These are the activations of a small neural network, seen along a few directions. Each row is one input.
In each table, some parts of the input vary, and every possible input appears once, in random order.
A made-up example of a description, with smaller parts first: one of 3 separate values, together with either a single point or one of 9 places around a ring or (one of 4 places along a line, together with one of 5 places around a ring).
Shared parts are said once, and a part with two or three values counts as separate values.
In the rows, zero is written as 128.

Other details of the inputs shift rows strongly along two fixed directions, in all tables alike. That doesn't count.

Table:
row 1: [187 168 180  81  53 179 156 131 140  89 168 145]
row 2: [125 137 133 120 128 132 119 118 115 135 136 151]
row 3: [133 141 127 134 133 139 122 129 128 137 145 140]
row 4: [138 133 148 129 133 130 139 126 119 133 150 138]
row 5: [124 138 132 136 133 123 128 124 108 130 140 150]
row 6: [113 112  96 113 126 116 131 111 144 116  97  89]
row 7: [132 133 138 157 157 121 115 138 110 142 148 156]
row 8: [119 123 112 150 149 111 119 138 122 144 119 121]
row 9: [156 146 134  89 101 145 149 107 129  98 131  96]
row 10: [142 148 124  91  99 150 144 107 136 107 132 107]
row 11: [195 178 168  62  58 183 149  94 120  99 174 131]
row 12: [131 124 148 128 107 136 127 145 145 115 136 160]
row 13: [115  97  68 108 124 110 140 125 158 116  47   5]
row 14: [ 95 108 114 188 182  99  95 143 116 164 134 177]
row 15: [ 95 112 132 172 183  88  99 139  90 157 124 178]
row 16: [132 126 129 147 135 140 115 123 128 136 144 145]
row 17: [127 125 136 131 128 132 132 120 133 138 150 147]
row 18: [129 133 140 133 129 127 138 128 119 141 147 141]
row 19: [137 129 160 132 117 129 132 155 131 113 133 154]
row 20: [120 129 127 121 127 131 139 125 135 137 134 123]
row 21: [113 100  66 100 122 121 139 122 167 114  50   6]
row 22: [ 92  91  84 125 147  92 114 119 139 135  71  87]
row 23: [138 132 139 149 144 134 120 132 114 133 142 137]
row 24: [ 87 110 138 175 157 102 110 171 125 145 122 189]
Description of these inputs: one of 4 places along a line, together with either a single point or one of 5 places along a line.
Changing only the place on the line of 4 turns row 11 into row 15. The same change can be made to row 13. Which row results?
> row 23
List by row number the other rows that have the place on the line of 4 in common with row 10.
> row 2, row 3, row 20, row 21, row 24

Table:
row 25: [ 68  91 107 163 176  97 106 125 131 144  97 164]
row 26: [146 138 179 164 146 136  96 117  72 126 178 243]
row 27: [119  93  84  96 121 106 113  84 150 129  90  82]
row 28: [151 152 172 160 147 144 143 139  89 167 186 159]
row 29: [146 158 155 161 145 131 152 134 102 138 179 154]
row 30: [111 113 114 109 121 103 124 144 139  99  59  68]
row 31: [174 168 130  90 105 155 162 107 124  94 157  80]
row 32: [139 167 184 158 137 135 106 168  89 138 166 246]
row 33: [132 117 138 105 120 129 134 108 147 132 162 144]
row 34: [105 118 118 121  99 121 154 167 166 131  96 114]
row 35: [100 121 109 169 198 100 103 133  88 174 107 119]
row 36: [ 89 108  67 147 168 108  98 104 106 174  92  93]
row 37: [ 71  73 106 156 153  93 143 140 157 140  86 115]
row 38: [135 168 146 138 144 165 114 104  95 172 190 186]
row 39: [138 159 100 124 124 146 118  84 109 132 154 137]
row 40: [ 95 123  85 162 191  84 116 126 107 141  87  94]
row 41: [ 91 102 119 169 159  79  85 152  94 130  84 151]
row 42: [139 110 128 104 138 105 125 107 136 121 103  94]
row 43: [141 115 100  72  81 150 135  80 154  89  95  80]
row 44: [124 153 143 148 150 154 122 122  97 173 197 182]
row 45: [145 127 133  75  80 132 152 143 150  75  94  54]
row 46: [168 155 151  75  72 153 156 157 142  86 123 106]
row 47: [ 74 120  67 158 183  94 115 114 126 154  95 107]
row 48: [158 136 138  80  67 138 176 164 163  94  88  60]
row 49: [132 154 141 131 102 146 103 136 112 134 151 214]
row 50: [129 140 135 115  91 145 106 116 122 113 138 163]
row 51: [174 133 171  88  78 158 178 121 148  85 139  98]
row 52: [166 161 143  87  82 184 171 103 141 142 173  89]
row 53: [191 132 157 216 152 179  77 180 147 129 178 169]
row 54: [168 130 139 208 141 190  77 165 167 142 188 182]
row 55: [160 131 164 136 138 121  99 102  90 135 170 193]
row 56: [ 89  87 111 152 177  85 114 134 123 123  67 116]
row 57: [ 75 108  79 171 172  90 144 134 138 161 107  98]
row 58: [152 156 136  66  58 168 156 141 164  96 136 120]
row 59: [ 61  89  99 148 147  87 116 161 145 131  86 119]
row 60: [143 151  89  76  97 153 164  94 156 102 132  50]
row 61: [146 130 138  74  81 166 158 103 160  89 145 115]
row 62: [180 128 167  84  88 138 169 113 150 109 150  91]
row 63: [105 107  84 159 184  94  96 120  84 165  83  87]
row 64: [117 157 152 139 120 143 111 151 122 142 154 223]
row 65: [ 83  88 128 165 150  74 134 181 133 130  74 102]
row 66: [167 133 156  79  90 155 160 116 140  76 136 101]
row 67: [142 140 154  87  56 159 165 134 166 100 139 106]
row 68: [ 66 100  96 142 145  93 106 144 145 132  71 118]
row 69: [128 121 170 149 133 126 137 123 134 160 192 203]
row 70: [115 107 110 103 132 114 122  97 155 135 113 111]
row 71: [139 146 105 144 152 117 112 104  88 127 129 122]
row 72: [131 120  98 103 106 109 119 146 130 104  54  81]
row 73: [148 156 160 147 155 146 126 132  81 156 188 164]
row 74: [134 106 144 125 148 101 129 127 125 128 138 130]
Changing only one part turns row 60 into row 31. The same change can be made to row 27. Which row results?
> row 55
Changing only one part turns row 34 into row 48. The same change can be made to row 57. Which row results?
> row 29
What is each input in this table made of?
> one of 2 separate values, together with either a single point or (one of 4 places along a line, together with one of 6 places along a line)
Change only the place on the line of 4 in row 65. List by row number the other rows that result.
> row 30, row 41, row 45
Start at row 44 and move only the place on the line of 6, one step at a time. The first step leads to row 60. Which rows follow, in order?
> row 33, row 61, row 59, row 58

Table:
row 75: [192 160 136  87  91 192 130  77 126 110 182 119]
row 76: [113 114 116 187 168 122 109 114 120 182 166 171]
row 77: [115 117 108 119 149 140 126  94 125 131 116  88]
row 78: [112 124 116 127 115 145 132 139 155 117 104 110]
row 79: [ 89 110  93 130 145 102 144 150 155 120  97 109]
row 80: [113 120 160 145 140 106 130 145 123 130 156 190]
row 81: [118 125 114 116 113 135 155 135 152 112 110 120]
row 82: [116 107 140 114 112 121 137 131 138 103 102 114]
row 83: [129 140 138 197 176 103 101 147  90 142 139 164]
row 84: [109 106  95 139 158 130 116  99 131 143 113  87]
row 85: [105 102 126 121 121 117 128 157 149 124  84  82]
row 86: [138 126 116 167 148 140  95 111 112 159 175 168]
row 87: [158 169 136  82 101 144 127  87 110 114 141 132]
row 88: [128 119 174 151 137 123 114 146 109 127 149 195]
row 89: [128 134 108  89 105 121 130 105 108 125 105 107]
row 90: [113 104  85 131 119 124 112 154 156 126  82  91]
row 91: [109 120  96 139 134 120 111 143 159 122  83 112]
row 92: [199 174 164 104  77 175 171 111 123 100 170 100]
row 93: [105 129 167 177 137 137 109 167 111 150 157 202]
row 94: [ 89 103 106 120 128  90 148 136 157 107  98  93]
row 95: [145 137 131 149 157 126 147 144 109 147 127 100]
row 96: [106 124 143 179 151 114  93 167 121 148 129 188]
row 97: [112 117  81 109 142 107 116 104 107 131  92  82]
row 98: [ 97 126 161 160 135 121 122 138 112 120 154 197]
row 99: [ 94  78  99 133 140  83 119 145 137 111  62  99]
row 100: [179 145 188  82  68 175 156 126 139  92 157 132]
row 101: [139 148 155 171 170 137 124 150  83 150 158 150]
row 102: [211 180 155  90  93 184 151 123 107 101 168  94]
row 103: [136 103 138 115 115 112 143 136 146 116 102 114]
row 104: [185 157 172  73  64 164 140 109 143  77 149 138]
row 105: [105 117  95 119 125 121 144 145 174 123  96  86]
row 106: [111 136 140 170 149 130 109 156 104 130 160 226]
row 107: [ 94 131 129 153 163 100 122 116  88 166 138 182]
row 108: [190 163 132  88  99 182 124  73 138 112 167 108]
row 109: [107 103 107 138 122 117 116 163 142 125  87 103]
row 110: [136 111 138 105 118 108 142 140 150 110 117 111]
row 111: [106 119  87 105 135 101 120 107 109 128  84  90]
row 112: [128 108 137 107 103 119 152 126 149 108 104 111]
row 113: [151 163 131  81 110 144 146  90 113 127 168 118]
row 114: [105 132 126 113 125 118 129 109 100 142 115 132]
row 115: [132 123 173 164 150 113 105 155 112 137 148 210]
row 116: [134 117 132 111 106 129 123 155 142 115 106 104]
row 117: [131 142 112  90 111 117 125  99 117 126 100 108]
row 118: [103 150 145 149 164 105 119 120  82 164 177 209]
row 119: [101 122 121 175 152 124 101 159 124 142 130 189]
row 120: [125 126 168 146 126 128 130 159 128 148 149 174]
row 121: [ 83 106  82 126 161  95 119 108 109 144  79  75]
row 122: [137 116 164 149 133 122 116 156 111 128 146 189]
row 123: [128 141 139 165 179 134  90 103  95 155 169 196]
row 124: [139 137 121 140 137 114 150 137 126 121 128  78]
row 125: [110 113  91 151 184  88 141 156 124 147  89  52]
row 126: [177 174 147  66  79 173 158  75 114 118 171 119]
row 127: [ 90 132 129 145 160  90 122 126  92 169 144 182]
row 128: [111 148 147 134 143 127 118 109  82 147 155 182]
row 129: [133 134 132 146 161 144 104 103  94 144 167 173]
row 130: [110 106 117 130 135 101 109 158 150 127  76  96]
row 131: [110 139 119 154 173 104  91 110  84 156 138 175]
row 132: [108 111  94 123 121 119 133 154 172 134  99  86]
row 133: [ 96 112 101 123 126 125 140 141 148 107  85  99]
row 134: [106 133 163 175 146 122 118 172 120 158 174 209]
row 135: [116 113  89 131 124 120 106 148 164 127  77  92]
row 136: [141 136 122 171 155 136  88 106 118 161 174 175]
row 137: [119 133 114 131 130 126 122 139 141 109 109 144]
row 138: [119 114 106 129 110 134 135 146 164 137 101 103]
row 139: [122 115 105 119 148 133 138  92 133 141 117  90]
row 140: [168 165 152  93 117 175 145  83 125 125 199 139]
row 141: [168 159 154  95  64 193 137 130 152 109 161 132]
row 142: [175 163 146 101 112 177 141  83 133 130 204 137]
row 143: [118 112 123 123 103 131 145 151 158 129  98  94]
row 144: [164 151 152  79  61 162 147 112 139  71 153 130]
row 145: [149 116 136 109 115 115 118 132 144 101  97 117]
row 146: [137 121 107 122 135 144 136  90 139 143 134  94]
row 147: [121 133 117  92 107 119 150 101 119 140 108 107]
row 148: [134 109 141 103 114 114 154 147 156 113 115  99]
row 149: [123 113 178 168 147 115 130 157 114 151 155 209]
row 150: [180 156 140 101  84 192 135  82 139 124 188 113]
row 151: [100 110 110 131 130  95 120 131 146 101  86 114]
row 152: [164 149 120 124 143 133 131 135 118 121 111  71]
row 153: [103 103 118 118 130  99 138 163 160 132  95  82]
row 154: [116 120 117 166 153 110 131 141 111 126 102  83]
row 155: [ 88  99 116 139 130  95 144 134 145 117  97 120]
row 156: [147 129 110 139 128 121 133 135 115 108 106  72]
row 157: [121  91 119 131 136  96 113 149 130 113  86 120]
row 158: [122 126 115 123 109 142 146 136 163 125 109 113]
row 159: [182 160 133  95  89 178 145  86 151 129 201 112]
What is each input in this table made of?
> one of 5 places along a line, together with either one of 2 separate values or one of 6 places along a line or one of 9 places around a ring
Changing only the place on the line of 5 turns row 84 into row 142. The same change can be made to row 98. Which row results?
> row 94
Changing only the place on the line of 5 turns row 86 into row 136. The same change can be made to row 99. Which row results?
> row 104
Change only the place on the line of 5 in row 120. List by row number the other rows that result.
> row 85, row 116, row 130, row 153
Change only the place on the ring of 9 in row 155. List by row number the other rows that result.
> row 81, row 103, row 112, row 120, row 138, row 143, row 149, row 158
Start at row 118 and move only the place on the line of 5, one step at a time. The first step leads to row 107. Which rows follow, in order?
> row 128, row 111, row 87
Start at row 76 and move only the place on the line of 6, one step at a time. The first step leads to row 146. Which rows follow, in order?
> row 139, row 126, row 107, row 147

Table:
row 160: [145 117 108  66  91 117 159 110 145 103  62  20]
row 161: [100 114 106 140 144 101 142 117 131 138 116 122]
row 162: [ 96 116 137 140 166  90 120 127 100 149 136 174]
row 163: [120 122 151 176 164  99 118 160  97 158 133 149]
row 164: [124 109 106 162 156 123 105 137 147 139 121 104]
row 165: [119 118 106 144 149 111 115 148 113 127 103 115]
row 166: [ 77 121 121 205 197 104 103 159 108 186 149 182]
row 167: [115 129 121 167 165 111 100 131 110 151 125 177]
row 168: [139 114 100  60 103 119 168 105 157 102  75  25]
row 169: [106 105 100 134 146 111  97 110 138 132 112 125]
row 170: [198 182 168 103  89 190 132 112 124 110 191 167]
row 171: [192 165 166 107  92 195 125 103 136 110 203 163]
row 172: [ 90 104 120 218 194 109  92 152 106 186 148 183]
row 173: [117 119 128 159 154 112 125 150 117 121 103 103]
row 174: [114 126  79  55  91 134 150  92 164 111  80  31]
row 175: [182 168 163  99  78 198 137  87 122 125 199 170]
row 176: [183 182 164  88  81 176 123  95 117 108 184 179]
row 177: [124 113 110 113 128 121 142 130 134  98  77  58]
row 178: [184 178 173 112  85 178 161 113 129 114 212 153]
row 179: [ 97 101 149 167 135 113 119 185 147 131 124 190]
row 180: [ 92 103 148 161 130 108 118 173 145 132 117 198]
row 181: [103 106 152 178 137 113 118 194 150 135 126 180]
row 182: [120 115 109 107 123 116 141 119 131  99  70  66]
row 183: [ 88 120 122 153 154  94 124 118 110 148 143 176]
row 184: [141 125  92 124 128 126 127 135 155 120  84  52]
row 185: [109 119  88 104 127 132 144 120 155 132  96  59]
row 186: [110 103 100 149 148 130 119 124 133 151 118 112]
row 187: [ 73 112 138 185 187  82  93 142  78 146 121 203]
row 188: [193 174 188 101  97 173 157 123 119 116 204 151]
row 189: [146 124  84  70  91 128 144 113 147  90  63  26]
row 190: [118 112 113  88 113  97 137 116 126 117  75  67]
row 191: [ 94 111 115 157 153 117  99 113 109 160 139 175]
row 192: [143 112 102  66 108 124 169 117 160 101  82  17]
row 193: [199 184 172 112  86 181 133 133 109 106 192 154]
row 194: [118 111 131 140 149 100 130 144 111 141 103 110]
row 195: [ 93 122 101 133 147 118 128 119 132 152 111 121]
row 196: [106 120 103 127 139  99 106 130 107 124  97 128]
row 197: [111 112 119 170 166 117  93 122 124 151 138 171]
row 198: [179 174 171 100  83 179 163 103 126 111 210 162]
row 199: [163 159 194  81  45 175 141 136 151  88 179 203]
What is each input in this table made of?
> one of 4 places along a line, together with either a single point or one of 9 places around a ring
Changing only the place on the line of 4 turns row 179 into row 180. The same change can be made to row 185. Which row results?
> row 195
